Small tables with named rows and columns. After each table, cells are looked up by row and column.

Zuku.csv
,Tig,Gek,Dit,Rutal,Nudiz,Vata,Nafezot,Gir
Vumapu,57,52,46,62,54,82,48,53
Gamam,67,49,42,78,52,96,62,69
Soseka,65,56,50,71,61,6,85,78
Lam,65,61,64,65,60,84,61,63

What is the Vata of Vumapu in Zuku?
82
What is the Nafezot of Soseka in Zuku?
85
What is the Gek of Soseka in Zuku?
56
What is the Dit of Gamam in Zuku?
42
What is the Nudiz of Gamam in Zuku?
52
What is the Vata of Gamam in Zuku?
96
What is the Dit of Soseka in Zuku?
50
What is the Gir of Vumapu in Zuku?
53
What is the Gek of Vumapu in Zuku?
52
What is the Gir of Soseka in Zuku?
78
What is the Vata of Soseka in Zuku?
6
What is the Tig of Vumapu in Zuku?
57
What is the Rutal of Soseka in Zuku?
71
What is the Rutal of Gamam in Zuku?
78
What is the Rutal of Vumapu in Zuku?
62
What is the Gir of Gamam in Zuku?
69
What is the Nafezot of Vumapu in Zuku?
48
What is the Dit of Lam in Zuku?
64
What is the Gek of Lam in Zuku?
61
Row with the largest Gir: Soseka

Fefizup
|  | Vura | Deg | Zis | Vek | Sisori | Sak | Gumen |
|---|---|---|---|---|---|---|---|
| Varuke | 7241 | 6222 | 6155 | 4009 | 3368 | 7661 | 4614 |
| Mib | 6993 | 5345 | 6277 | 4893 | 5652 | 6873 | 4716 |
| Ras | 8513 | 5948 | 6937 | 2552 | 1456 | 9634 | 3295 |
| Gekobop | 2271 | 3050 | 3312 | 5254 | 5551 | 2687 | 4977 |

Vura of Gekobop: 2271
Sak of Ras: 9634
Vek of Mib: 4893
Gumen of Ras: 3295
Vura of Varuke: 7241
Sisori of Mib: 5652
Deg of Gekobop: 3050
Gumen of Varuke: 4614
Gumen of Gekobop: 4977
Sak of Gekobop: 2687
Vura of Mib: 6993
Zis of Mib: 6277
Zis of Varuke: 6155
Gumen of Mib: 4716
Sisori of Varuke: 3368
Deg of Ras: 5948
Zis of Ras: 6937
Vek of Ras: 2552
Vek of Gekobop: 5254
Sisori of Ras: 1456

Pira
         Sizivug  Lega  Diziper  Kefo  Nub
Fiz          205   204       68    19   97
Goz          136   106      210   141   81
Fozapi       170    45      179   139   84
Fogeri       175   181      175   180  154
Rupubak      144   207      135   227   84
Vonifi       105   124      229   236  200
Lagovo       243   166      116   210  113
Suz          169   221      137   159  221
Nokivu       183   178      211   180  232
Fika         140   211      192   238  134
Kos          243   203      112   204  153
Gid          113   138      219    63  204
Miv          197   180      102   161  160

What is the Lega of Fozapi in Pira? 45
What is the Nub of Fogeri in Pira? 154
What is the Nub of Suz in Pira? 221
What is the Diziper of Fiz in Pira? 68
What is the Diziper of Nokivu in Pira? 211
What is the Lega of Fogeri in Pira? 181
Which row has the largest Nub? Nokivu

Mivetiv:
	Tul	Kib	Gad	Vifom
Kogimor	0.82	6.88	7.82	4.90
Pagate	3.37	4.18	2.30	9.08
Legezu	4.61	6.66	8.74	1.48

Kib of Kogimor: 6.88
Tul of Kogimor: 0.82
Gad of Pagate: 2.30
Tul of Pagate: 3.37
Tul of Legezu: 4.61
Vifom of Kogimor: 4.90
Kib of Pagate: 4.18
Vifom of Legezu: 1.48
Kib of Legezu: 6.66
Gad of Kogimor: 7.82
Gad of Legezu: 8.74
Vifom of Pagate: 9.08
Row with the largest Tul: Legezu

Fopele:
|  | Lovu | Zuze | Tud | Giso | Tus | Foz | Taz | Rurulu |
|---|---|---|---|---|---|---|---|---|
| Borakav | 391 | 506 | 134 | 392 | 216 | 409 | 283 | 512 |
| Zimit | 661 | 159 | 499 | 108 | 293 | 358 | 325 | 307 |
| Dagepes | 385 | 209 | 216 | 381 | 367 | 255 | 428 | 204 |
| Viz | 191 | 274 | 458 | 211 | 391 | 349 | 439 | 265 |
| Mef | 440 | 352 | 172 | 424 | 349 | 235 | 217 | 448 |
| Pon | 378 | 365 | 342 | 23 | 546 | 408 | 168 | 789 |
| Gigopi | 255 | 508 | 286 | 75 | 441 | 46 | 635 | 109 |
| Vug | 357 | 34 | 518 | 326 | 391 | 354 | 475 | 29 |
| Rof | 441 | 383 | 114 | 599 | 436 | 123 | 497 | 143 |
| Kire | 262 | 396 | 380 | 286 | 384 | 354 | 139 | 422 |
| Lunotik | 526 | 194 | 371 | 258 | 412 | 260 | 359 | 236 |

What is the Rurulu of Vug in Fopele? 29
What is the Taz of Lunotik in Fopele? 359
What is the Lovu of Mef in Fopele? 440
What is the Rurulu of Pon in Fopele? 789
What is the Zuze of Gigopi in Fopele? 508
What is the Foz of Pon in Fopele? 408
What is the Rurulu of Lunotik in Fopele? 236

Bik:
columns: Ran, Vudip, Vov, Razigur, Suvufik, Fen, Gubasod, Zes, Nar, Mep
Vibob: [56.4, 60.3, 54.1, 40.4, 61.1, 52.4, 60.1, 47.9, 58.6, 50.7]
Rizele: [84.8, 49.0, 58.0, 54.0, 39.5, 26.5, 84.2, 62.7, 75.3, 71.1]
Fas: [68.0, 40.4, 51.0, 51.9, 38.7, 13.4, 80.3, 64.0, 63.7, 74.1]
Vus: [50.9, 52.7, 46.8, 48.4, 56.5, 47.8, 51.5, 45.5, 47.0, 62.1]
Rizi: [51.9, 57.5, 62.2, 45.7, 48.5, 54.5, 47.6, 55.1, 50.5, 50.2]
Big: [50.4, 58.4, 52.2, 62.1, 60.9, 55.0, 54.5, 60.7, 56.0, 55.0]
Mepi: [53.4, 56.5, 55.0, 56.8, 59.7, 62.2, 53.0, 63.2, 47.2, 61.1]
Daz: [51.6, 50.7, 53.3, 55.9, 63.0, 59.1, 50.4, 58.9, 49.8, 63.2]
Fofiga: [50.5, 57.8, 54.2, 52.9, 65.9, 53.1, 61.4, 61.4, 51.7, 56.3]
Puvepi: [57.2, 62.5, 47.6, 59.7, 57.2, 52.3, 53.4, 58.8, 53.0, 58.9]
Zit: [55.2, 54.5, 44.8, 49.2, 65.0, 55.6, 64.3, 53.8, 53.0, 56.7]

Gubasod of Fofiga: 61.4
Nar of Big: 56.0
Suvufik of Rizi: 48.5
Ran of Zit: 55.2
Nar of Puvepi: 53.0
Razigur of Fas: 51.9
Razigur of Mepi: 56.8
Fen of Vibob: 52.4
Ran of Daz: 51.6
Ran of Vus: 50.9
Nar of Mepi: 47.2

